Look-ups in named tables: a row name and a column name give one cell, copied from the table.

Table rez
,torerer,fabade,zuf,feso,tifefo,gipetu,nokob,tosi,zuz
genazen,7.12,5.39,7.54,6.34,5.37,7.10,5.69,7.29,6.46
zot,5.83,6.40,5.59,5.98,5.05,8.04,6.40,7.82,6.20
vig,3.15,8.13,1.76,5.20,5.95,6.86,7.41,6.03,5.28
zagaki,6.21,5.98,6.24,6.08,5.65,6.73,6.04,6.71,6.16

What is the zuz of vig in rez? 5.28
What is the zuf of zot in rez? 5.59
What is the zuz of zagaki in rez? 6.16
What is the nokob of vig in rez? 7.41
What is the torerer of zagaki in rez? 6.21
What is the feso of zagaki in rez? 6.08
What is the torerer of zot in rez? 5.83
What is the nokob of genazen in rez? 5.69
What is the gipetu of zot in rez? 8.04
What is the tifefo of zagaki in rez? 5.65
What is the fabade of zot in rez? 6.40
What is the fabade of genazen in rez? 5.39
What is the torerer of genazen in rez? 7.12
Row with the largest tifefo: vig

retili
|  | tufil | mukided | ruv | buzuna | bov | nalab | boz | rekipir |
|---|---|---|---|---|---|---|---|---|
| mulapat | 206 | 254 | 121 | 28 | 32 | 211 | 209 | 168 |
| fisutom | 155 | 128 | 244 | 156 | 89 | 177 | 141 | 21 |
| simim | 201 | 75 | 234 | 250 | 222 | 105 | 201 | 120 |

What is the boz of simim in retili? 201
What is the boz of mulapat in retili? 209
What is the nalab of mulapat in retili? 211
What is the rekipir of simim in retili? 120
What is the nalab of simim in retili? 105
What is the buzuna of fisutom in retili? 156
What is the mukided of fisutom in retili? 128
What is the tufil of fisutom in retili? 155
What is the bov of mulapat in retili? 32
What is the boz of fisutom in retili? 141
What is the buzuna of simim in retili? 250

pamo =
         mivotu  ropotiv  ris  rusuno
vugefi      183      123  108     209
sosizig     187       81  155     121
nel         103      106  102     171
vov         163      145  120     124
bek         127      150   82     153
luf         169      180   91     174
dor          78      132  157     198
nomosu      225      124  110     117
dimi        105      167  160     108
febotuf     141       18  184     122

ris of nomosu is 110
ris of luf is 91
ris of sosizig is 155
rusuno of dor is 198
rusuno of vov is 124
ropotiv of nomosu is 124
rusuno of febotuf is 122
mivotu of nomosu is 225
ropotiv of bek is 150
mivotu of sosizig is 187
ris of febotuf is 184
ropotiv of vov is 145
Which row has the largest rusuno? vugefi

Table nizirid
,gel,tos,kati,dinu,kepifed
zilesim,183,210,4,144,209
vob,12,143,122,196,136
mumape,206,159,91,165,77
kabater,117,162,51,73,71
gid,43,28,161,56,144
zel,112,175,3,157,62
dut,111,163,101,71,129
nikuzuf,76,128,182,90,166
fomabu,66,194,144,65,107

What is the kepifed of nikuzuf in nizirid? 166
What is the tos of dut in nizirid? 163
What is the dinu of vob in nizirid? 196
What is the gel of mumape in nizirid? 206
What is the gel of dut in nizirid? 111
What is the kati of nikuzuf in nizirid? 182
What is the kepifed of fomabu in nizirid? 107
What is the gel of vob in nizirid? 12
What is the dinu of dut in nizirid? 71
What is the gel of zilesim in nizirid? 183
What is the dinu of kabater in nizirid? 73

Table mel
,logop,pegokob,masob,rir,nakov,beba,lebama,zafu,topopub,res
nalereg,445,480,222,714,347,320,248,384,490,445
tuselu,373,287,448,124,475,70,542,122,327,313
ret,414,241,418,267,289,472,184,228,328,233
tidir,185,337,225,85,321,409,848,445,439,636
futep,426,267,213,307,303,497,489,316,318,638
datevu,460,83,360,639,461,467,499,458,443,591

topopub of datevu = 443
zafu of tidir = 445
zafu of futep = 316
zafu of datevu = 458
res of futep = 638
lebama of nalereg = 248
masob of futep = 213
nakov of futep = 303
Which row has the largest pegokob? nalereg

ragolum
columns: buk, zok, boz, desok, tibasek
nik: [51, 44, 47, 51, 53]
vur: [54, 42, 35, 58, 38]
fim: [20, 69, 77, 13, 52]
gupepez: [34, 58, 55, 34, 39]
bilodo: [66, 33, 34, 68, 55]
motuz: [14, 75, 63, 15, 18]

motuz, tibasek: 18
nik, buk: 51
gupepez, tibasek: 39
nik, tibasek: 53
gupepez, boz: 55
nik, zok: 44
bilodo, desok: 68
vur, buk: 54
motuz, desok: 15
vur, desok: 58
bilodo, buk: 66
Row with the largest tibasek: bilodo

